A small network was trained on made-up records. Each row is its average activation on records with the value named, seen along a few directions.
Values that are neighbours, or in one group, have similar rows; names and order tell nothing.

Other fields vary at random and push rows far along two fixed directions, the same in every table; ignore that.

Field TOMIS:
rak: [ 1.33  0.82  4.09 -2.10  0.30 -0.41 -0.74 -2.25  4.35  1.84]
fup: [ 1.26 -3.00 -6.57  2.82  0.31  0.53  2.91 -0.54 -6.04 -2.77]
rozog: [-3.19  3.49  3.57 -1.53 -1.09  2.09 -1.54  3.39  3.31  2.63]
mon: [-4.28  2.87 -2.22  0.28 -4.67 -0.96  0.40  4.35 -3.46 -0.14]
donok: [ 4.83 -2.13  0.10 -0.28  2.06 -1.00 -1.00 -6.15  0.95 -0.67]
zos: [-3.68  1.43  0.51 -0.78 -0.87  0.61  0.09  3.67  2.55  1.44]
mube: [-1.29  0.05  0.01 -0.33  1.50  0.60 -0.76 -1.08 -0.73 -0.76]
sika: [ 1.16 -2.36 -3.94  1.15  1.63  0.51  0.91 -3.15 -1.94 -2.54]
narer: [-4.22  2.54  2.96 -0.54 -0.93 -1.74 -1.39  2.57  1.07  0.35]
gadal: [ 1.12  0.69 -2.48 -0.10 -0.45  1.30  0.99  0.24 -0.61 -0.04]
puda: [ 2.11 -0.27 -0.45  1.04  0.20  1.03  0.85  0.29 -0.32  0.92]
vukuv: [ 1.46  0.54 -3.19 -0.53 -1.97  0.58  1.89  0.75 -5.34 -2.40]
lat: [-2.13  1.25  4.89 -2.41  2.27  0.96 -2.08  1.16  3.97  1.82]
zovu: [-3.12  1.39  3.13  0.94 -3.13 -1.43 -1.69  3.43  2.42  3.20]
dovob: [ 5.61 -3.79  4.98  0.05  6.11 -2.09 -2.75 -7.59  4.43 -0.18]
dav: [ 2.08 -1.71 -1.24  0.44  1.13 -0.95  0.18 -2.85 -0.69 -2.62]
sefu: [-1.48 -0.73 -3.47  1.62 -1.06  0.50  2.51  3.72 -2.67 -0.19]
mog: [ 2.42 -1.06 -0.65  0.25 -1.33 -0.11  1.22  0.06 -1.26  0.10]
Each value of TOMIS is a pair of two hidden parts, and every pair occurs once (6 first parts, 3 second parts).
Q: mon and donok share the first part; mon and rozog share the second. Which value has the first part of rozog and the second part of donok?
A: gadal
Q: vukuv and mog share the first part; vukuv and lat share the second. Which value has the first part of lat and the second part of mog?
A: sefu
Q: dav and narer share the first part; dav and sika share the second. Which value has the first part of sika and the second part of narer?
A: mube

Field BAREL:
lusan: [-3.11  0.08 -2.93  2.43 -3.58 -1.48  1.05  2.53 -3.78 -1.69]
ruti: [ 5.18 -2.16 -1.14 -2.04  4.46  2.75  0.62 -5.02 -1.66 -2.01]
tofi: [ 2.54  0.63  2.42 -2.42  0.47  1.18 -0.87  0.07  2.00  1.34]
kaz: [-0.86 -0.40  3.17  0.50 -0.81 -2.40 -1.59 -1.10  3.03  2.59]
reg: [-5.90  5.39  0.84 -1.23 -4.35  1.56  0.93  7.70  0.03  2.46]
fafo: [-4.29  1.75  7.47 -1.90  1.80 -1.00 -2.77 -0.23  7.58  2.71]
bemer: [-4.99  0.94  0.30  0.50 -0.60 -1.47 -1.19  2.89  0.87  0.40]
kilif: [ 5.92 -3.49 -3.02 -0.23  5.47  1.49 -0.35 -7.30 -1.78 -4.05]
nazok: [ 1.63 -2.19 -9.53  3.79 -4.94 -0.68  4.88  2.93 -9.37 -3.94]
gezil: [ 1.97  0.97  2.15 -0.08 -1.44 -0.95 -0.60 -1.08  2.07  1.49]
mumu: [-2.31  2.57  0.04 -0.07 -4.40  0.56  0.74  4.64  0.89  2.78]
lel: [ 4.28 -1.97  3.61 -1.72  6.98  1.55 -1.76 -5.20  3.45  0.16]
senob: [-0.05 -2.11 -3.38  2.47  0.94 -1.11  0.92 -0.82 -3.32 -2.23]
The values of BAREL form a ring.
Q: A walk along BAREL starts at ruti and steps to its neighbour reg. Put lusan, tofi, bemer, nazok in the order it reaches them.
A: tofi, nazok, lusan, bemer
Q: List every value one step from kilif, in the order listed.
A: fafo, lel
